A small network was shown many inputs. Here are its activations along a few directions, one row for each input.
In each table, some parts of the input vary, and every possible input appears once, in random order.
Descriptions start from the smaller parts, as in this example, which fits no table here: one of 2 separate values, together with either a single point or one of 9 places around a ring or (one of 6 places along a line, together with one of 8 places around a ring).
Shared parts are said once, and a part with two or three values counts as separate values.
In the rows, zero is written as 128.

Table:
row 1: [178  80 168 147  92 157 197  78  79  98 115 149 127]
row 2: [133 155 106 119 110  97  77 207 213 119 124 138 145]
row 3: [158 129  93  92 130 138 220 182 126 130  97 171 168]
row 4: [165 132 194  56 133 109 160 126  50 116 132  98 112]
row 5: [122 138  86 128  87  46  72 188 187 113 138  85 144]
row 6: [104 102 152 224 152 139 111  68 140  87 152 148 108]
row 7: [ 33 167 120 164 157 180  85  82 187 151 145 148 150]
row 8: [108 147 137  88  91 193 174  92 123 163 108 155 167]
row 9: [164  98 111 113 105  63 177 168 114 149 108 104 161]
row 10: [140  87  66 153 158 187  97  95  87 188 100 141  30]
row 11: [103 172 177 125 191  99  37 124 101  93 189  71  97]
- What do these inputs look like to the network? => either a single point or (one of 2 separate values, together with one of 5 places around a ring)
- A walk changes only the place on the ring of 5. It starts at row 8 and steps to row 3. List the rest of the walk in order. => row 9, row 4, row 1

Table:
row 12: [179 110 189 131 119 152 142  71  28 133 137 138  92]
row 13: [ 96 175 145  82 130 102  80 157 172  89 151  81 157]
row 14: [134 153  71 147 107  73  59 188 143 133 153 118 107]
row 15: [190 112  82 107  80 102 170 175  80 145 110 142 117]
row 16: [ 83 148 150 132 123  84 106 147 218  95 135 121 167]
row 17: [ 84 174 126 175 191 168  76 113 139 121 164 161 110]
row 18: [117 136 183 161 155 129  39  86 108 111 167  99  69]
row 19: [184  78 105 132  94 123 195 161 149 121  83 152 153]
row 20: [139 132 137 134 163 198 188 100  76 132 123 184 119]
row 21: [173 117 132  66 136  91 180 171  75 159 106 105 137]
row 22: [115 114  96 111 104 214 175  84 115 198  85 169 128]
row 23: [137  80 140 168 125 153 188  54  64 119 126 132 120]
row 24: [ 54 138  89 138 142 189  68  96 195 175 115 135 108]
row 25: [139 107 161  92  95 113 217 133 154 107  92 145 176]
row 26: [117 158 121 106 163  62  68 185 138 148 149  81 127]
row 27: [ 78 106 132 196 163 126  81  64 145  96 153  98 100]
row 28: [154 134 155  41 102 131 193 141 110 101 111 105 166]
row 29: [132 134  91 186 111  92  78 178 196 123 141 138 153]
- The inputs of row 29 and row 19 match in every part but one. If row 16 is changed in the same way as row 29 into row 19, which row does it become? => row 25
- What do these inputs look like to the network? => one of 2 separate values, together with either one of 4 places along a line or one of 5 places around a ring
